Each row below holds a small network's activations on one record, seen along a few directions.
Each row is followed by the record's values for the fields MUGE, ROMEZ, SOPER, GEL.
A field that a record lacks is written none.
Other fields move the rows too, some of them a lot.
In the rows, zero is written as 500.
Strong random noise was added to every row along 9 fixed directions; ignore it. To show where, here is one row again and again, with new noise each time:
[485 525 303 450 406 558 737 470 451 787 567 561 603 412 258 664 605 726
 348 578 726 717 445 478 725 402 427 344 384]
[203 224 483 556 657 391 866 594 692 544 316 217 641 227 557 563 709 852
 324 712 714 663 647 597 326 341 407 466 656]
[563 325 569 444 552 398 268 521 526 590 438 385 612 522 516 403 714 575
 414 465 534 394 527 510 483 579 582 548 650]
[520 665 192 534 396 894 473 154 183 510 678 833 355 658 501 767 469 341
 600 396 437 496 394 526 579 492 529 456 412]
[443 696 308 556 507 641 702 309 377 591 529 622 533 564 389 679 439 571
 509 657 509 789 597 469 586 538 362 417 512]
[675 733 382 326 499 390 258 295 290 757 707 691 627 680 383 638 566 464
 627 235 569 469 517 390 827 671 627 558 441]
[381 329 550 511 513 352 369 489 644 500 603 346 606 532 685 349 716 497
 476 393 705 591 710 354 445 773 572 655 505]
[362 502 600 520 516 441 689 540 646 520 476 403 494 376 460 330 703 675
 349 716 525 668 613 330 655 665 452 513 466]
[748 268 495 543 450 543 371 646 498 731 285 437 605 490 362 470 613 708
 223 626 518 515 400 593 374 442 421 381 636]
[575 428 332 443 275 630 414 471 432 756 667 555 597 566 261 515 670 555
 340 488 720 615 397 451 735 495 504 368 389]
[682 449 436 305 708 371 451 346 422 689 389 654 539 391 714 676 544 566
 532 208 619 358 417 525 389 621 683 581 476]

[454 488 486 200 619 501 763 313 627 444 425 577 376 260 659 444 465 490
 488 536 605 540 409 420 517 611 620 388 305] | MUGE: none / ROMEZ: zul / SOPER: filil / GEL: favid
[425 621 441 380 570 445 400 369 422 561 570 508 675 677 293 550 356 410
 645 529 520 552 566 533 701 502 451 441 691] | MUGE: sel / ROMEZ: tono / SOPER: filil / GEL: favid
[475 743 602 419 507 690 580 391 404 353 434 683 213 434 361 339 600 417
 483 715  63 217 308 440 853 435 579 395 444] | MUGE: zez / ROMEZ: kovi / SOPER: reb / GEL: favid
[643 596 652 584 456 492 278 588 496 426 514 616 356 619 503 329 538 478
 453 395 212 272 409 361 684 659 562 631 505] | MUGE: zez / ROMEZ: zul / SOPER: filil / GEL: favid
[513 542 525 572 444 618 717 484 531 448 443 560 327 356 599 450 447 510
 406 652 484 682 481 384 416 648 402 517 304] | MUGE: vevuf / ROMEZ: tono / SOPER: reb / GEL: favid
[374 543 503 523 241 373 634 612 531 520 889 488 357 429 585 505 784 538
 520 212 671 379 597 337 788 470 604 680 122] | MUGE: zez / ROMEZ: tono / SOPER: reb / GEL: favid
[436 478 487 729 537 402 341 463 479 373 536 389 569 695 765 590 448 424
 658 383 427 615 830 532 194 646 395 717 638] | MUGE: vevuf / ROMEZ: tono / SOPER: reb / GEL: favid
[605 579 589 569 634 351 277 467 417 403 574 653 426 606 782 602 557 439
 700  83 307 143 558 429 471 636 648 817 493] | MUGE: none / ROMEZ: tono / SOPER: filil / GEL: favid
[575 437 546 417 326 451 402 618 632 626 533 404 572 540 261 301 560 444
 379 641 611 612 472 495 679 495 449 311 439] | MUGE: zez / ROMEZ: vaf / SOPER: reb / GEL: kesig
[690 502 494 487 478 534 473 498 538 529 388 679 432 536 562 418 335 412
 421 426 456 541 356 450 433 639 479 456 426] | MUGE: zez / ROMEZ: zul / SOPER: filil / GEL: favid
[430 305 468 328 496 585 424 397 598 467 467 417 589 466 499 318 478 382
 442 554 714 565 349 554 413 563 624 437 546] | MUGE: zez / ROMEZ: zul / SOPER: reb / GEL: favid
[791 819 573 510 554 337 386 502 335 680 401 681 523 610 351 530 446 603
 506 521 127 474 582 393 780 606 417 490 564] | MUGE: vevuf / ROMEZ: vaf / SOPER: filil / GEL: favid
[201 595 465 682 486 391 845 491 583 405 675 474 435 393 634 596 518 583
 580 455 617 659 731 363 560 512 421 631 316] | MUGE: zez / ROMEZ: vaf / SOPER: filil / GEL: favid
[500 545 464 503 488 623 697 396 491 472 447 638 368 406 510 473 456 500
 439 623 470 577 432 453 544 554 486 422 421] | MUGE: zez / ROMEZ: vaf / SOPER: filil / GEL: favid
[540 763 442 359 604 408 640 371 510 583 511 670 521 526 403 570 267 441
 613 473 532 713 506 370 624 681 506 496 420] | MUGE: sel / ROMEZ: zul / SOPER: reb / GEL: kesig
[634 480 313 813 460 509 181 537 313 518 622 573 557 769 704 726 439 472
 608 154 455 519 687 462 213 609 429 725 596] | MUGE: vevuf / ROMEZ: zul / SOPER: reb / GEL: kesig
[493 651 509 618 589 539 657 460 391 390 454 627 327 506 595 603 517 539
 519 569 162 389 542 465 532 500 466 536 532] | MUGE: sel / ROMEZ: zul / SOPER: filil / GEL: favid
[290 515 471 474 475 539 497 408 559 413 666 496 500 512 498 445 657 449
 540 539 538 435 511 418 698 519 553 488 458] | MUGE: none / ROMEZ: kovi / SOPER: filil / GEL: favid
[809 419 577 336 471 516 532 565 553 658 315 526 508 327 347 486 491 636
 324 503 558 427 241 528 485 493 533 351 446] | MUGE: none / ROMEZ: tono / SOPER: filil / GEL: favid
[705 197 509 610 459 456 415 788 564 718 380 361 679 460 478 538 472 707
 277 439 706 580 457 612 175 431 428 499 548] | MUGE: sel / ROMEZ: tono / SOPER: reb / GEL: kesig
[425 233 505 644 614 490 481 542 598 323 338 441 453 418 803 528 595 550
 465 482 430 337 581 599 131 430 501 555 663] | MUGE: none / ROMEZ: kovi / SOPER: filil / GEL: favid
[275 274 558 463 586 694 595 406 630 258 334 366 406 342 661 308 574 417
 430 740 473 466 463 633 285 452 573 427 678] | MUGE: zez / ROMEZ: vaf / SOPER: reb / GEL: kesig
[710 734 444 659 494 476 602 599 335 619 382 629 450 570 382 743 249 631
 526 585 266 562 534 572 407 352 270 458 490] | MUGE: sel / ROMEZ: zul / SOPER: reb / GEL: favid
[448 473 157 585 242 671 576 381 476 550 814 576 550 661 506 644 366 410
 509 337 811 869 633 429 391 518 374 429 219] | MUGE: none / ROMEZ: zul / SOPER: reb / GEL: favid
[615 576 519 608 633 311 471 588 566 653 411 482 664 575 494 527 335 623
 532 445 532 679 644 429 430 650 408 562 609] | MUGE: zez / ROMEZ: vaf / SOPER: reb / GEL: kesig
[535 419 429 438 484 635 409 467 421 542 438 505 521 601 298 535 441 387
 516 574 428 429 359 660 514 280 461 322 638] | MUGE: sel / ROMEZ: tono / SOPER: reb / GEL: kesig
[261 667 462 507 657 474 673 310 468 359 556 559 463 456 721 610 522 559
 605 485 486 653 679 399 527 654 516 609 510] | MUGE: vevuf / ROMEZ: zul / SOPER: filil / GEL: favid
[517 449 667 164 572 420 460 438 620 514 406 482 455 308 366 246 631 420
 432 608 508 307 265 503 780 542 705 376 467] | MUGE: zez / ROMEZ: vaf / SOPER: reb / GEL: favid
[655 178 576 627 473 656 278 616 558 378 309 458 378 492 703 403 447 357
 435 406 432 302 311 677  57 481 524 532 529] | MUGE: zez / ROMEZ: tono / SOPER: reb / GEL: kesig
[647 630 448 680 478 321 297 600 407 603 506 420 677 785 397 629 335 545
 629 438 454 604 710 544 378 458 335 572 656] | MUGE: zez / ROMEZ: zul / SOPER: reb / GEL: favid
[408 274 529 730 366 693 252 612 571 327 545 288 519 707 471 327 505 371
 450 588 528 559 561 592 273 455 389 514 662] | MUGE: zez / ROMEZ: tono / SOPER: reb / GEL: kesig
[343 664 485 660 589 479 573 411 500 348 549 482 494 661 635 509 334 361
 702 504 401 693 758 447 405 593 364 574 568] | MUGE: zez / ROMEZ: tono / SOPER: reb / GEL: kesig
[807 743 526 429 593 598 542 461 338 605 273 689 442 478 305 603 325 573
 496 718 219 468 300 599 542 384 413 356 583] | MUGE: none / ROMEZ: tono / SOPER: reb / GEL: kesig
[531 563 405 450 561 578 566 425 415 498 488 706 387 449 595 623 439 502
 560 340 543 425 381 482 505 543 575 493 370] | MUGE: zez / ROMEZ: zul / SOPER: filil / GEL: favid

Here are new rows. What are their fields?
[702 713 611 154 874 307 596 262 508 614 253 627 578 332 578 453 351 513
 576 541 523 580 442 443 506 840 694 502 531] | MUGE: zez / ROMEZ: vaf / SOPER: reb / GEL: kesig
[595 321 646 885 496 366 212 793 577 427 361 293 604 685 594 405 523 631
 405 518 300 579 789 489 214 642 288 666 762] | MUGE: vevuf / ROMEZ: tono / SOPER: filil / GEL: favid
[288 631 423  95 771 500 545  60 394 428 530 587 515 438 580 631 436 290
 780 495 514 384 442 651 639 404 729 401 666] | MUGE: sel / ROMEZ: vaf / SOPER: reb / GEL: kesig
[477 529 405 641 469 796 581 453 469 355 388 625 373 606 528 549 338 403
 525 670 269 551 507 639 333 377 320 404 620] | MUGE: none / ROMEZ: tono / SOPER: reb / GEL: kesig
[323 372 513 543 320 778 605 597 611 420 496 371 473 445 262 277 589 527
 300 808 599 626 346 503 573 413 452 349 431] | MUGE: zez / ROMEZ: zul / SOPER: reb / GEL: favid
[285 308 460 318 491 318 637 543 669 539 608 392 559 316 566 490 701 533
 485 313 778 394 442 557 617 396 660 500 368] | MUGE: zez / ROMEZ: zul / SOPER: reb / GEL: favid
[635 657 531 448 519 360 817 665 530 707 436 639 445 217 385 517 524 795
 348 473 538 527 355 331 723 565 522 502 245] | MUGE: zez / ROMEZ: zul / SOPER: reb / GEL: favid
[373 343 633 504 572 294 565 594 656 456 553 418 426 313 848 411 710 546
 497 244 580 284 578 416 456 557 661 677 341] | MUGE: zez / ROMEZ: vaf / SOPER: reb / GEL: favid
[642 445 552 726 708 574 237 477 402 366 289 564 467 645 693 531 436 520
 486 456 161 370 478 517 229 679 470 668 796] | MUGE: vevuf / ROMEZ: zul / SOPER: filil / GEL: favid
[601 502 482 645 431 489 214 580 372 483 534 546 499 707 533 495 535 439
 542 335 264 277 545 516 518 455 484 544 624] | MUGE: zez / ROMEZ: zul / SOPER: filil / GEL: favid
[489 661 619 353 543 288 722 607 530 640 475 446 542 305 224 530 639 751
 469 649 475 416 433 490 853 283 482 457 447] | MUGE: none / ROMEZ: tono / SOPER: reb / GEL: favid
[213 512 463 312 742 660 593 218 462 282 439 576 391 333 648 542 503 386
 619 487 442 307 331 557 539 494 697 567 547] | MUGE: vevuf / ROMEZ: zul / SOPER: reb / GEL: favid
[442 626 522 620 668 529 473 449 481 354 419 628 385 503 654 513 422 453
 576 402 221 291 507 507 439 548 508 622 615] | MUGE: zez / ROMEZ: kovi / SOPER: reb / GEL: kesig
[438 528 563 398 511 397 590 399 654 440 562 525 462 502 719 309 419 307
 561 470 607 692 603 330 532 769 505 487 352] | MUGE: zez / ROMEZ: tono / SOPER: filil / GEL: favid
[417 333 422 427 437 530 560 519 544 540 592 428 513 412 520 550 576 488
 513 361 792 490 411 564 451 369 586 473 392] | MUGE: zez / ROMEZ: tono / SOPER: reb / GEL: kesig
[762 456 573 653 548 604 542 656 511 420 258 766 127 406 827 433 432 477
 396 341 130 190 328 470 266 584 494 572 360] | MUGE: zez / ROMEZ: zul / SOPER: reb / GEL: kesig
[413 649 626 365 612 471 783 456 577 406 384 545 367 271 543 412 506 549
 498 633 470 492 427 378 617 600 586 497 357] | MUGE: zez / ROMEZ: zul / SOPER: filil / GEL: favid
